Here are a small network's activations along a few directions, averaged over the inputs that share one value of a field.
Related values have similar rows: they may be neighbours, one step apart, or belong to one group.
In the rows, zero is written as 500.
Random noise pushes rows far along 2 fixed directions. That doesn't count. These rows show it; they differ only by the noise:
[363 244 556 252 551 697 343 456 549 509 495 458 584 523 625 562 405]
[540 462 570 414 504 529 481 426 587 554 592 456 449 518 577 460 487]
[464 398 663 358 536 592 416 338 566 477 593 423 515 471 614 512 421]
[536 480 647 421 515 526 473 347 583 508 623 430 459 480 591 469 461]


Values of FUFOL:
vovu: [567 480 411 509 464 565 296 513 586 692 392 609 434 502 319 416 587]
pas: [504 439 251 378 372 474 614 663 490 672 253 563 587 587 385 450 315]
tiz: [425 406 277 428 591 548 526 608 335 428 634 549 565 574 570 552 631]
zug: [749 714 550 604 463 350 594 578 621 675 704 459 220 595 335 393 687]
neli: [606 504 352 605 475 471 597 463 539 577 561 705 478 563 549 467 730]
zonoz: [394 639 591 588 495 409 549 637 413 421 348 439 521 457 457 577 340]
mer: [731 870 361 866 531 183 767 574 438 444 525 504 459 436 550 337 592]
rasi: [366 525 531 759 408 438 582 396 371 295 555 483 551 437 523 571 548]
sabu: [486 564 562 501 512 517 451 660 480 421 269 485 486 449 311 587 463]
FUFOL is arranged as a ring.
Which values are neighbours of zug? Give them in the order they are listed.
> vovu, neli
Which values are neighbours of mer? Give them in the order they are listed.
> zonoz, rasi

Values of BOSOT:
duz: [611 539 927 514 576 398 458 185 543 451 852 348 302 429 628 550 520]
ros: [465 341 487 338 622 662 301 375 634 598 430 428 627 452 597 414 262]
mut: [196 201 559 356 654 695 429 342 342 248 623 300 783 424 708 661 220]
fipug: [342 378 492 437 413 535 495 474 441 473 431 594 486 477 389 539 596]
bav: [561 589 476 755 464 416 636 522 435 402 514 474 505 451 447 541 534]
dasun: [291 534 504 588 573 537 426 784 373 402 391 447 518 460 498 606 494]
tuze: [519 367 532 417 487 723 327 396 479 533 625 630 647 557 608 619 592]
kemo: [627 718 254 765 443 357 717 636 429 464 350 665 506 461 602 451 575]
riduv: [675 517 334 549 428 426 677 599 662 615 631 556 359 715 489 411 760]
bizem: [179 210 540  60 649 736 237 491 407 440 287 519 673 401 492 584 318]
sumib: [612 681 414 525 493 394 415 612 578 573 317 506 357 509 224 358 554]
nabez: [505 414 458 314 309 517 557 647 585 690 325 534 554 672 431 505 380]
BOSOT is arranged as a tree with 4 forks.
Which values are neighbours of riduv? Give them in the order they are listed.
> duz, fipug, tuze
Which values are neighbours of mut? Give them in the order they are listed.
> bav
Which values are neighbours of nabez? Give them in the order they are listed.
> bizem
